A small network was trained on invented records. Each row is its activation on one of them, seen along a few directions.
Records have a field called B. Each example row is followed by its value.
Other fields move the rows too, some of them a lot.
In the rows, zero is written as 500.
Random noise pushes rows far along 8 fixed directions. That doesn't count. These rows show it; they differ only by the noise:
[596 575 673 627 451 651 589 371 432 574 479 543 607 430 669 456 644 670
 457 544]
[759 609 459 519 437 412 529 536 400 591 408 483 526 547 501 549 592 776
 404 336]
[ 97 446 783 469 465 614 571 263 430 441 574 620 606 266 639 551 601 388
 572 555]
[345 532 369 488 437 432 607 526 572 606 417 548 467 416 570 460 411 558
 529 445]
[739 432 716 436 769 659 537 330 545 531 584 486 526 660 580 550 614 326
 282 436]
[435 472 544 523 510 373 715 485 528 612 548 573 574 408 397 451 652 496
 531 381]
[374 481 744 389 448 526 580 249 295 464 460 508 582 440 636 586 689 533
 453 455]
[698 566 679 458 560 593 540 368 493 598 581 593 481 671 607 556 538 533
 326 348]
[529 318 691 492 672 638 766 217 577 657 621 496 368 690 601 357 642 265
 491 527]
[396 509 598 719 494 598 696 470 592 608 539 595 662 251 550 353 634 539
 586 604]

[340 513 529 389 418 339 447 405 286 449 552 578 510 455 397 738 589 592
 536 263]
b3
[542 622 468 535 601 522 251 789 676 307 475 611 678 350 398 569 261 409
 346 551]
b14
[618 518 412 565 596 598 360 646 714 481 487 521 460 501 515 520 340 450
 454 513]
b11
[572 486 284 371 496 424 436 514 365 495 214 301 472 480 604 545 442 612
 427 528]
b1
[498 399 286 447 654 409 438 586 518 435 403 295 476 441 399 565 485 431
 528 486]
b18
[704 561 489 685 438 476 647 511 473 691 699 666 495 627 368 387 657 660
 541 363]
b9
[356 549 768 537 550 745 167 448 579 346 758 677 455 454 531 823 329 343
 468 431]
b10
[100 496 529 446 543 504 508 457 630 540 626 668 529 382 522 559 345 271
 526 422]
b3
[602 558 393 587 494 488 337 644 448 412 402 423 510 400 447 592 495 668
 554 548]
b20
[517 355 602 404 563 438 231 417 375 362 678 442 419 552 300 767 595 453
 542 390]
b8
[ 72 483 646 439 326 627 677 219 497 610 528 586 427 451 816 433 425 402
 601 575]
b22
[422 388 568 497 682 553 394 512 639 475 734 564 466 479 391 603 502 223
 506 430]
b13
[332 561 354 445 334 294 582 528 511 640 490 583 326 582 500 454 392 611
 584 301]
b2
[152 555 345 459 585 579 532 525 756 536 380 582 595 288 769 461 241 345
 423 574]
b2
[504 506 382 629 481 610 441 545 551 571 463 457 483 403 599 500 461 589
 577 565]
b22
[727 579 419 555 346 262 635 714 440 593 335 481 585 539 379 502 519 751
 428 394]
b9
[533 588 749 418 609 440 335 545 358 302 472 487 923 175 435 775 710 509
 275 388]
b2
[804 417 572 352 828 643 216 540 639 408 629 478 268 851 503 708 278 210
 305 472]
b20
[562 528 637 478 687 555 456 461 580 461 475 485 827 340 526 646 629 432
 290 487]
b12
[299 489 497 569 499 591 694 358 520 559 444 507 597 418 673 323 540 431
 510 640]
b3
[453 546 568 448 541 561 433 491 544 456 486 573 641 388 563 564 474 437
 409 479]
b17
[524 560 615 766 355 705 305 548 596 510 730 650 328 497 497 510 386 620
 687 531]
b5
[265 517 569 621 481 764 254 439 546 445 613 648 499 326 656 628 315 459
 604 606]
b9
[345 304 431 336 438 349 548 478 562 513 526 438 213 688 414 471 358 360
 590 521]
b8
[626 560 837 531 534 594 762 446 587 571 531 637 708 568 574 369 541 366
 290 596]
b15
[463 412 438 587 738 672 484 524 645 498 650 541 554 443 442 439 512 306
 544 586]
b21
[129 460 316 495 406 535 310 497 545 500 504 528 344 377 582 597 297 528
 683 557]
b6
[424 298 533 518 886 550 488 467 664 423 593 381 658 389 381 506 655 158
 437 586]
b6
[697 626 779 380 555 488  90 624 344 197 515 537 729 440 378 891 480 516
 239 360]
b14
[440 542 411 520 382 502 603 484 411 501 459 511 471 513 485 411 539 661
 624 519]
b4
[713 331 827 596 591 694 691 240 385 506 528 409 502 680 564 282 770 377
 541 757]
b16
[756 352 471 738 683 748 530 613 756 517 426 323 442 487 568 292 438 373
 497 833]
b5
[379 370 532 639 584 610 768 373 625 601 647 576 443 465 445 245 575 288
 652 697]
b15
[722 374 441 653 681 698 610 406 496 554 461 305 524 533 569 290 715 466
 559 767]
b23
[492 472 647 426 365 393 739 311 448 633 459 461 460 621 570 430 654 545
 497 497]
b12
[155 627 194 683 256 484 455 685 565 508 290 484 552  95 649 429 288 747
 725 687]
b7
[523 518 711 264 482 425 195 518 246 219 699 601 427 653 267 834 451 518
 457 268]
b4
[455 565 668 464 590 545 305 554 510 337 681 632 575 440 338 645 470 346
 455 473]
b19
[826 475 477 610 607 356 438 621 461 528 683 516 465 580 165 555 648 561
 567 355]
b16
[249 545 492 528 561 608 647 449 698 626 594 654 548 437 571 353 386 265
 512 593]
b19
[404 537 462 617 428 582 427 496 576 579 610 594 393 492 582 549 385 490
 562 496]
b10
[545 639 914 551 458 645 361 536 543 379 641 718 681 397 545 627 439 493
 335 477]
b11
[648 334 626 587 481 443 694 490 414 508 441 340 500 579 436 365 714 508
 571 616]
b22
[631 609 506 665 365 564 672 560 589 689 471 580 501 597 569 243 465 701
 473 609]
b6
[555 539 393 808 511 705 336 550 520 513 555 449 443 416 525 450 495 613
 672 704]
b19
[249 302 596 535 622 640 646 346 665 466 465 389 600 333 546 382 588 251
 566 751]
b8
[347 395 464 508 452 401 445 660 571 425 576 538 348 538 353 444 288 398
 658 563]
b24
[663 580 570 504 529 547 667 589 596 499 212 395 750 459 744 352 450 499
 261 714]
b7
[340 593 387 286 405 354 547 627 523 490 388 574 521 572 498 438 270 468
 412 413]
b21
[356 690 401 417 424 297 522 592 455 542 447 639 641 394 481 615 488 639
 438 298]
b20
[584 569 472 476 569 441 588 557 648 610 476 554 603 496 520 534 505 480
 340 329]
b5
[447 450 842 489 382 503 617 343 428 556 506 508 553 568 613 526 629 514
 477 568]
b12
[412 583 256 415 437 337 354 645 404 456 367 438 550 391 453 615 430 649
 534 402]
b21
[575 515 670 640 519 673 530 390 464 530 628 520 575 460 526 490 607 542
 535 534]
b18
[556 336 347 624 558 457 455 548 538 515 569 335 268 505 348 486 494 481
 739 564]
b7
[335 532 406 257 466 401 484 519 553 476 452 538 416 599 537 600 354 393
 392 324]
b13
[421 603 511 441 353 453 489 403 360 491 406 539 528 480 591 601 481 643
 466 418]
b14
[565 360 538 594 613 611 444 387 373 434 504 352 467 466 488 464 667 457
 621 696]
b16
[263 527 365 378 364 318 661 562 542 516 273 437 559 370 545 437 440 494
 487 470]
b13
[490 684 548 294 188 486 478 298 281 599 592 700 217 862 695 553 304 745
 465 284]
b24
[701 441 217 389 697 240 705 636 402 488 232 253 787 373 273 441 822 548
 393 462]
b23
[380 580 508 418 282 584 312 369 335 438 338 463 419 489 829 639 391 674
 473 517]
b11
[665 527 417 446 677 392 529 625 529 513 671 606 613 576 240 485 641 442
 423 329]
b23
[551 487 477 479 465 369 684 503 527 551 359 385 526 511 508 420 560 441
 431 524]
b10
[873 387 406 615 644 415 507 526 294 476 327 174 574 472 354 482 824 674
 488 535]
b1
[643 531 546 433 637 546 469 642 666 532 489 548 525 574 504 480 290 347
 290 501]
b1
[471 371 400 377 645 346 606 451 489 507 509 417 508 538 378 533 613 354
 517 379]
b18
[306 547 342 429 551 430 559 594 636 520 481 638 600 354 430 490 357 378
 468 465]
b15
[460 538 263 546 494 303 528 885 710 503 474 582 555 426 306 446 263 492
 552 490]
b4
[205 473 458 397 524 463 609 489 610 454 382 504 624 289 578 389 438 298
 476 613]
b17
[710 517 525 535 628 416 623 537 420 485 420 383 778 379 392 451 769 567
 388 494]
b24
[343 536 641 397 341 412 165 659 415 259 416 508 530 339 494 804 294 544
 495 474]
b17

Here are new rows. What is B for each?
[515 252 479 724 624 514 646 633 607 459 342 247 541 303 438 309 612 400
 642 838]
b2
[199 559 293 460 262 396 620 428 299 533 357 519 463 439 546 381 548 660
 662 557]
b19
[185 324 346 318 489 286 541 556 522 439 423 439 379 510 352 457 436 342
 605 526]
b6
[570 601 586 675 593 610 458 718 836 509 512 581 761 239 509 450 373 379
 414 589]
b17
[205 418 507 499 467 465 476 442 376 344 515 484 551 280 451 481 592 470
 680 626]
b24
[480 416 631 473 301 612 337 350 288 328 395 409 255 603 687 531 451 607
 598 682]
b11
[239 460 463 162 461 427 492 325 353 420 406 443 406 562 623 666 396 408
 445 390]
b18
[142 577 467 366 385 545 325 417 409 355 386 540 511 356 707 661 314 471
 451 540]
b10
[322 669 639 532 304 639 402 367 502 560 580 757 465 503 723 595 307 584
 519 444]
b14
[484 513 477 591 665 658 431 496 640 485 578 573 490 503 564 418 385 376
 506 619]
b16
[295 353 221 344 500 236 613 492 383 500 317 322 393 488 374 431 541 448
 647 486]
b16
[353 515 858 442 354 551 684 258 483 617 646 663 406 620 656 451 529 431
 510 427]
b2
[530 389 535 658 490 308 620 504 399 570 684 506 436 448 183 474 805 540
 766 448]
b20
[650 309 570 499 701 547 532 436 548 480 512 351 316 741 448 406 495 283
 536 619]
b16
[201 563 674 504 381 422 878 389 530 609 523 678 611 373 536 319 611 447
 564 541]
b20
[426 256 331 676 580 450 530 461 597 589 572 316 298 512 368 425 597 441
 786 617]
b12
[565 527 632 359 541 509 383 361 395 482 500 475 606 548 600 735 621 536
 322 399]
b12
[248 451 411 381 326 266 380 423 338 411 470 461 446 419 402 690 513 639
 642 384]
b8
[439 438 598 333 534 512 492 266 267 449 365 366 570 511 594 581 704 544
 404 508]
b6
[291 522 523 348 478 521 670 361 508 563 524 617 535 551 629 377 455 379
 445 490]
b24
[655 294 451 558 535 446 221 481 299 344 615 307 336 518 207 693 696 633
 695 509]
b8
[649 600 467 418 373 537 548 376 367 600 382 441 342 777 630 485 510 637
 445 461]
b19
[807 483 462 792 626 624 486 664 618 568 641 477 562 477 308 401 648 554
 613 567]
b21
[693 595 354 485 632 486 537 614 515 493 512 538 665 527 413 467 554 564
 367 417]
b4
